Each row below holds a small network's activations on one input, seen along a few directions.
In each table, some parts of the input vary, and every possible input appears once, in random order.
Descriptions start from the smaller parts, as in this example, which fits no table here: one of 2 separate values, together with either a single point or one of 9 places around a ring or (one of 6 places along a line, together with one of 8 places around a ring).
Shared parts are said once, and a part with two or three values counts as separate values.
(in the rows, 128 means zero)

Other details of the inputs vary at random and push rows far along two fixed directions, the same in every table; ignore that.

Rows:
r1: [161 112  86  93 155 181 132 176 129 127  80 110]
r2: [ 98 123 156 111 131  76 166  81 196 196 134  99]
r3: [157 102 104  80 147 170 143 166 136  89 105  90]
r4: [184 107 128 112 172 152 139 148 126  94 108  85]
r5: [ 98 152 146 135 103 138 130 110 150 146 165 139]
r6: [ 88 152 143 135 128 133 119 104 156 140 153 151]
r7: [103 147 167 173 103  92 100 117  52  65 176 148]
r8: [120 137 164 157 121 116 134 102 140 158 161 134]
r9: [189 104 124 117 200 171 123 144 151 124  94 108]
r10: [188  76 115 106 170 170 137 163 140 118 105 119]
r11: [ 81 133 132 150  57 124 111 151  59  95 175 179]
r12: [115 156 138 123 149  79 145  58 195 225 110 105]
r13: [ 88 168 121 109 136 104 151  70 198 211 112 112]
r14: [178 123 124 121 175 149 127 112 142 135  98  91]
r15: [110 123 140 163  66  90 114 126  38  91 159 172]
r16: [114 154 143 133 152  91 142  83 195 228 125 113]
r17: [ 86 138 122 112  82 108 140 106 135 157 131 142]
r18: [106 129 136 202  87  97  87 128  86  69 163 179]
r19: [ 80 131 125  94 122 109 159 105 217 220 122 139]
r20: [ 88 135 140 143  56 123 110 124  63  75 177 170]
r21: [ 84 127 146 146  68 130 106 144  76  77 188 193]
r22: [172 125 104 108 169 202 118 159 136 107 105  97]
r23: [106 132 149 175  78  95  98 143  45 103 158 177]
r24: [ 98 136 154 158  81  71 102 137  44  79 152 159]
r25: [ 95 127 143 104 128  65 167  88 196 211 117 100]
r26: [113 117 154 148 105 109 139 113 131 160 164 140]
r27: [208  88 120 123 182 191 121 174 109  76 106 122]
r28: [181  93  95  98 142 208 124 193 103  77 116 113]
r29: [109 112 142 133 114  92 135 121 140 167 139 161]
r30: [190  86 108 103 158 161 147 141 132 124  94  94]
r31: [ 96 148 144 108 137 128 154  89 225 196 142 133]
r32: [106 122 143 144  99  94 139 119 127 173 149 147]
r33: [198 103  92 138 155 150 111 177 104  41  95  83]
r34: [ 77 168 132 131 118  98 135 109 123 129 142 128]
r35: [174 127 100  99 166 190 121 141 137 101  92  92]
r36: [179 114 106 100 153 190 126 182  95  37 112  96]
r37: [191 104  96 102 163 142 131 148 118 133  65 101]
r38: [ 72 141 130  90 112  88 169  99 199 196 120 106]
r39: [100 158 150 116 152  63 148  73 197 208 120  96]
r40: [132 124 102  87 151 142 146 155 140 121  79  97]
r41: [207  98  85 149 162 176 109 180 120  76  91  91]
r42: [180 115 127 119 162 151 143 116 148 136 105  96]
r43: [160 119 122 139 161 138 105 151  98 105 118 145]
r44: [ 78 140 125 123 107 112 128 127 143 158 128 166]
r45: [ 84 162 134 169  84 127  97 136  55  89 174 173]
r46: [111 145 167 190  99 116  91 123  54  88 182 164]
r47: [178 120 102  93 155 190 135 144 145 103  98  95]
r48: [103 128 144 139 120  82 123 115 140 171 126 163]
r49: [ 83 159 125 110 152 113 147  89 218 216 119 131]
r50: [115 141 128 201  71  90  90 110  65  64 161 154]
r51: [165 117  82  87 151 170 136 160 125 117  67 107]
r52: [ 80 162 151 158  89 113 106 125  63  56 178 151]
Each input here is: one of 4 places along a line, together with either a single point or (one of 2 separate values, together with one of 6 places around a ring).
The inputs of r25 and r29 match in every part but the place on the line of 4. If r33 is changed in the same way as r25 into r29, which row does it become? -> r18
The inputs of r27 and r4 match in every part but the place on the line of 4. If r21 is changed in the same way as r27 into r4, which row does it become? -> r3
Change only the place on the line of 4 in r52. List by row number the other rows that result. -> r6, r22, r35
Change only the place on the ring of 6 in r14. List by row number the other rows that result. -> r12, r15, r30, r37, r42
Change only the choice among 2 separate values in r28. List by row number the other rows that result. -> r26

Rows:
r53: [ 81 158 127 157  80 130  94 133  77  95 162 193]
r54: [ 63 164 127 159  63 117  95 135  51  60 166 174]
r55: [208  84 112  84 220 187 150 174 185 102  90  72]
r56: [159 157 130  90 206 157 147  90 190 170  92  67]
r57: [130 138 166 203  90 126  94 101  93  75 195 153]
r58: [ 56 145 158  96  88  86 173  71 211 216 148 123]
r59: [ 94 135 163 184  87  77  93 112  75 140 166 193]
r60: [ 57 152 133 135  61 100 123 115  86  96 180 151]
r61: [ 75 133 144 104 111 106 170  85 210 230 152 137]
r62: [ 88 134 168 118 104  46 165  64 199 223 132 112]
r63: [176 107  98 106 156 128 140 149 121 107  86  81]
r64: [221  66 100  87 199 172 149 168 150 147  65  79]
r65: [135 123 109  98 161 168 148 140 205 203 104 117]
r66: [170 119 106 161 135 143  83 173  38  52 110 160]
r67: [208 105  79 138 158 176  94 207  28   5  72 108]
What do these inputs look like to the network? -> either one of 3 separate values or (one of 2 separate values, together with one of 6 places around a ring)
Change only the choice among 2 separate values in r62. List by row number the other rows that result. -> r58
